A small network was trained on invented records. Each row is its activation on one of them, seen along a few directions.
After each row come some of the record's fields: NOPAD, NUME, RAR, SAPE, ZED.
Not every record has every field; a missing one is written absent.
The largest differences between rows may come from other fields.
Random noise pushes rows far along 2 fixed directions. That doesn't count. These rows show it; they differ only by the noise:
[  60  -30  113 -152  -55 -182  134  155  141  -24 -137  267  -13  -88
   63  253   17   81  -84 -127  -79    6]
[ 154   43  161 -130  -31  -56  121  192   70  237  -10   91   52  -36
 -188  371 -140   72 -179 -133  -58   46]
[ 119   20  148 -133  -42 -112  123  174   91  140  -65  162   22  -57
  -81  321  -77   82 -148 -144  -64   32]
[ 198  127  239  -65  -42  -96   89  162  -15  358  -46   75   22  -37
 -152  360 -162  141 -267 -280  -32   76]

[ 109  191   43   37  -88  120   40 -236 -160  319 -119  -72   93  109
 -250 -232   52   87 -165  -81  220  229] => <NOPAD:tikom NUME:kun RAR:seruv SAPE:absent ZED:lezok>
[  75  306   -5  622  270  336 -100 -245 -233    4  -39 -445 -343  115
  461 -395 -374   31 -129 -137  308 -494] => <NOPAD:lurur NUME:bobo RAR:seruv SAPE:absent ZED:nela>
[ 111   47  157  224  -29   -5  293   11  104  124   19  -18 -164  142
 -210  223 -261 -165  103   -7  -23 -153] => <NOPAD:lurur NUME:kun RAR:puv SAPE:geni ZED:rik>
[ 200  -36  -64  -97  180  350 -316  165 -195  295  413 -465   18  -97
 -101  248 -389  -95 -116  172 -146  -67] => <NOPAD:lurur NUME:bobo RAR:seruv SAPE:absent ZED:bafe>
[  19   44  -28  141   21 -117   29  -47  -97   -2 -197   26   96  -22
  158 -160  -60   77   23 -238  120   44] => <NOPAD:tikom NUME:bobo RAR:seruv SAPE:rez ZED:rud>
[  19   58   87  152   52 -227   46 -111 -131 -120 -223  109 -139  -55
  467 -288  158  153 -132 -199   63    3] => <NOPAD:tikom NUME:bobo RAR:puv SAPE:absent ZED:lezok>
[ 173  414   54  454  141  -42 -312 -252 -445  192  -45 -149 -242  -58
  553 -220  -31  206 -252 -444  107   -4] => <NOPAD:lurur NUME:bobo RAR:seruv SAPE:geni ZED:lezok>
[  51  368  267  300 -120 -170  -65 -176 -154  333 -212   27  -11  -20
  182  -98  -70  309 -124 -410  172  -41] => <NOPAD:lurur NUME:bobo RAR:puv SAPE:geni ZED:gib>
[ -51  -32  254  372  -45 -324  178   70  201   14 -292  342 -267   54
  320   53   28  338  -58 -365  141 -161] => <NOPAD:absent NUME:absent RAR:absent SAPE:absent ZED:gib>
[ -98  -32 -254   59  114   14  -39 -187  -61 -439  -89   97 -128  -19
  542 -360  182   22  160  115   13 -125] => <NOPAD:lurur NUME:bobo RAR:seruv SAPE:absent ZED:lezok>
[ 159  149  -59  -28   -5  197  -67  -76 -126  100  137 -188   80  -42
 -126  -32   47  -21   72   74   56  147] => <NOPAD:lurur NUME:bobo RAR:puv SAPE:geni ZED:lezok>
[  23  -11  -34  121  -43  105  233   82   83  114  -47 -104  -32   54
 -263  145 -124    3  -52  148  115 -256] => <NOPAD:lurur NUME:bobo RAR:puv SAPE:absent ZED:nela>
[  51   -6   31  101   33  100    0  -68    6   24  112 -164    4  -65
  -44   44  -39   52  -44   16   15  -45] => <NOPAD:lurur NUME:bobo RAR:puv SAPE:absent ZED:lezok>
[-256 -190 -341 -245   50    2 -100  -60  -20 -608   93  142   -5  -44
  422 -249  155 -133  204  206  -39  -81] => <NOPAD:lurur NUME:bobo RAR:seruv SAPE:absent ZED:rud>
[ 200   79  118  116  113  269 -234  106 -159  462  261 -344  -99   58
 -132  255 -377  -36 -231  -11  -64  -74] => <NOPAD:lurur NUME:kun RAR:seruv SAPE:absent ZED:bafe>
[  -5 -354 -146 -332   -3  -23 -200  236   55 -154  141   33  250 -116
   24   33  214 -222  168  162 -324  142] => <NOPAD:tikom NUME:bobo RAR:puv SAPE:geni ZED:bafe>
[ 136   22  122  284   87  -94  165  272   38  246   65   63 -102   -9
    1  491 -321  149 -289 -186 -132 -104] => <NOPAD:lurur NUME:bobo RAR:seruv SAPE:absent ZED:rik>
[  -6   96  150  323 -124 -170  210   13   32  139 -335  155 -129   46
    4   38   58  135 -189 -185  198 -179] => <NOPAD:tikom NUME:bobo RAR:puv SAPE:absent ZED:nela>
[ 228  366  168  367  112  478   -1 -186 -206  434  -24 -559  -91  207
 -240 -210 -338   -9 -196  -63  380 -229] => <NOPAD:lurur NUME:bobo RAR:puv SAPE:absent ZED:nela>
[ 253  423  227  109  -79   82 -198  -90 -249  617    1 -243  124  184
 -365   28 -194  153 -223 -196  116  141] => <NOPAD:lurur NUME:bobo RAR:puv SAPE:geni ZED:gib>
[  57  242   -6  315  161  -32 -121 -156 -247   64   82  -91 -287 -107
  450 -319  -56   68  -75 -269  -42  -92] => <NOPAD:lurur NUME:kun RAR:seruv SAPE:geni ZED:lezok>
[  66  144   81 -351 -298 -286 -135 -244 -290  184 -266  193  170  -38
 -166 -255  297   89 -139 -266  180  470] => <NOPAD:tikom NUME:kun RAR:puv SAPE:absent ZED:rud>
[ 256   73  134  -51  118 -108 -461   57 -399  321   95 -177 -103 -270
  342   27 -143  230 -346 -449 -206  157] => <NOPAD:lurur NUME:bobo RAR:seruv SAPE:absent ZED:bafe>
[  70 -138  212  129  192  119  102  245  285  351  211 -100    9   14
 -264  595 -451   38 -143  -33 -137  -97] => <NOPAD:absent NUME:absent RAR:absent SAPE:absent ZED:rik>
[  83   35  -99  218  304  256  -50   93  -71   89  262 -244  -93   74
   22  106 -246    4 -132  108  -43 -189] => <NOPAD:lurur NUME:bobo RAR:seruv SAPE:absent ZED:lezok>
[ -20  200  105  442   13  135   61 -115   76 -100 -212  -98 -241  104
  174  -94 -161  -20  -17  -22  347 -418] => <NOPAD:lurur NUME:bobo RAR:puv SAPE:absent ZED:nela>
[ -19  -79 -129  382  247  597  258  101  404   31  157 -432  -40  237
 -429   98 -422 -244  141  445  283 -494] => <NOPAD:absent NUME:absent RAR:absent SAPE:absent ZED:nela>
[ -81  -48 -134 -401 -161  106   43  -52   66  -46   -3   18  334   46
 -368 -115  205 -181  211  183   66  239] => <NOPAD:tikom NUME:bobo RAR:puv SAPE:geni ZED:rud>
[-115 -258 -106 -244  -61   98   40   34  134 -162  181  114   51   78
 -222  -38   65 -125  259  334 -103  -34] => <NOPAD:lurur NUME:kun RAR:seruv SAPE:geni ZED:gib>
[-182 -147  -42   65 -196 -297  251   99  290 -422 -367  581  -23  -90
  283   23  235   -5  131  -50  -15  153] => <NOPAD:tikom NUME:kun RAR:puv SAPE:rez ZED:rik>
[ 122  114   51 -174 -170   70   52 -210 -116  272  -53 -129  151  136
 -387  -88  170  -44  -17   44  258  367] => <NOPAD:tikom NUME:kun RAR:puv SAPE:absent ZED:lezok>
[  57   -6   29 -208   36    3  -57  129 -322  246  171 -107  181   34
 -150  121  -41  -36  -21 -170 -149  179] => <NOPAD:lurur NUME:bobo RAR:puv SAPE:rez ZED:rud>
[-111   83   47   41 -220 -292    5 -194  -84 -101 -300  370  -56 -201
  497 -325  318  232  -29 -336   30  218] => <NOPAD:tikom NUME:bobo RAR:puv SAPE:geni ZED:lezok>
[ 110 -189  -36 -227   91  237 -206  169 -107  173  401 -314   94 -109
  -92  192 -235  -42 -138  115 -185   51] => <NOPAD:lurur NUME:bobo RAR:puv SAPE:absent ZED:bafe>
[ -71 -258  -59 -405 -112 -166  118  129  122 -221  -86  271  109  -48
 -154  -43  279  -64   95  144    0  194] => <NOPAD:tikom NUME:kun RAR:puv SAPE:absent ZED:rud>
[ -49   11 -213  -95   75  247  200 -218   94    1  103 -249  131  213
 -458  -72   13 -257  171  495  174  -45] => <NOPAD:lurur NUME:kun RAR:puv SAPE:absent ZED:lezok>
[  37  107  -76 -168  -22  193   46   99  -77  228  385 -129  190   45
 -350   26 -159  -99   28  296  -48   92] => <NOPAD:lurur NUME:bobo RAR:puv SAPE:geni ZED:gib>
[ -10    4   87  -62  -21  -93   -5   23  -10  -69  -97   30   18  -49
   74 -101   44   85  -97 -127   89   42] => <NOPAD:tikom NUME:bobo RAR:puv SAPE:absent ZED:rud>
[-110   93 -117 -238   56  -28 -262   88 -235  222  392  -96   63  -84
  -68  205 -108 -107  -59  -73 -136  180] => <NOPAD:lurur NUME:kun RAR:seruv SAPE:geni ZED:rud>
[  -6 -237  -23  -60  106  -65   84  315  274   81  167   54   63  -64
 -303  460 -152   19  -16   43  -61  -85] => <NOPAD:absent NUME:absent RAR:absent SAPE:absent ZED:rud>

Which values does each new row have?
[  91  -73 -187  -87  -27  355  -10   83  191    9  387 -355  238  146
 -603  123 -334 -189  176  537  -27 -117] => <NOPAD:lurur NUME:bobo RAR:puv SAPE:geni ZED:gib>
[ 115  120  114  -61   71  138  -46  118  -50  269   97 -165   98   83
 -334  152 -111   28 -197  -61   64   43] => <NOPAD:lurur NUME:bobo RAR:puv SAPE:absent ZED:rud>
[ -74  -63   44  280   94  -40   84  -32  291 -441  -53  239 -213 -183
  541   -8   52   43   33    3 -263 -307] => <NOPAD:lurur NUME:bobo RAR:puv SAPE:geni ZED:rik>
[  -1  159   38  128 -245 -210  140  -14  -91  146 -468  305   28  -27
  -28  -86  250  108   19 -192  187   93] => <NOPAD:tikom NUME:bobo RAR:puv SAPE:rez ZED:nela>
[  82  158  186   93 -159  -89  -27 -146 -241  279 -220   -8   39   80
 -207  -54  168   39  -42 -294  131  390] => <NOPAD:tikom NUME:kun RAR:puv SAPE:rez ZED:lezok>
[  53  117  105  341  -16  -88  104  -14  -58  137 -275  129 -215   30
  104   44   15  180 -181 -238  125 -282] => <NOPAD:lurur NUME:bobo RAR:seruv SAPE:absent ZED:nela>
[-155 -366 -320 -350  135  196   44  135  295 -585  147   57  101  -36
  -84  -30   87 -212  311  531  -84 -177] => <NOPAD:lurur NUME:bobo RAR:seruv SAPE:absent ZED:rud>
[-111   60   57   85 -108 -212  100 -229    1 -125 -268   90  -62   37
  209  -82  256  164   48 -135  128   11] => <NOPAD:lurur NUME:bobo RAR:puv SAPE:absent ZED:lezok>
[ 155  -19 -114 -195   37  182 -225  130 -139   61  348 -161  181 -115
 -211   34 -133  -50    4   -7 -185   60] => <NOPAD:lurur NUME:bobo RAR:seruv SAPE:geni ZED:rud>
[  75 -287  -76  -78  127  -80 -189  422  102  131  275  -40  -25 -169
  140  305 -103   65 -115  -72 -271  -42] => <NOPAD:absent NUME:absent RAR:absent SAPE:absent ZED:bafe>
[ -59   31  108  235 -151 -338  143  -55  -23 -162 -420  316 -247  -94
  527 -110  230  244  -81 -327   69 -259] => <NOPAD:lurur NUME:bobo RAR:puv SAPE:absent ZED:nela>
[  58  227   60   68  -64   47  -17 -189 -212  213  -54 -235  -19   34
 -185  -43  -33  146 -165  -74  143  100] => <NOPAD:lurur NUME:bobo RAR:puv SAPE:absent ZED:lezok>
[ 208  335  279  313    2  172   13   51 -201  606  106 -287  -16  114
 -310  220 -174  157 -286 -379  -12   97] => <NOPAD:lurur NUME:bobo RAR:puv SAPE:geni ZED:lezok>
[  83   12  219  321   74 -179  108   75   90  298  -62   41 -167  -24
  -38  328 -114  274 -170 -331  101  -50] => <NOPAD:absent NUME:absent RAR:absent SAPE:absent ZED:lezok>
[-179 -226 -151 -200  130  132  282  406  273 -197  211   75  227   82
 -255  465  -61 -332  259  507 -322  -90] => <NOPAD:lurur NUME:bobo RAR:puv SAPE:rez ZED:rik>
[ -25   71  117 -120 -190 -152    6 -124 -105  -96 -191  157  -52  101
  144 -230  242  154   24  -80  113   99] => <NOPAD:lurur NUME:bobo RAR:puv SAPE:absent ZED:gib>
[ -11  -96   50  -84  -70   14  144   49  124 -104  -35   95   -3  113
 -108  -13   66   56  101  194   89  -59] => <NOPAD:lurur NUME:bobo RAR:puv SAPE:absent ZED:gib>
[ -17   68   54  283  -60  -97  188   47   73   43 -257  105 -175   40
   49   82   23  116 -112  -97  122 -277] => <NOPAD:lurur NUME:bobo RAR:puv SAPE:absent ZED:nela>
[ -52  -96 -425 -223   55  159 -348  -64 -147 -290  310 -142   46 -175
  424 -250  -38 -196  121  128 -191   -1] => <NOPAD:lurur NUME:bobo RAR:seruv SAPE:geni ZED:bafe>
[-144 -391 -261 -526  -78  195 -220  135  -69 -203  378  -45  231 -217
  -26   -2  108 -318  139  479 -300  145] => <NOPAD:tikom NUME:bobo RAR:puv SAPE:geni ZED:bafe>
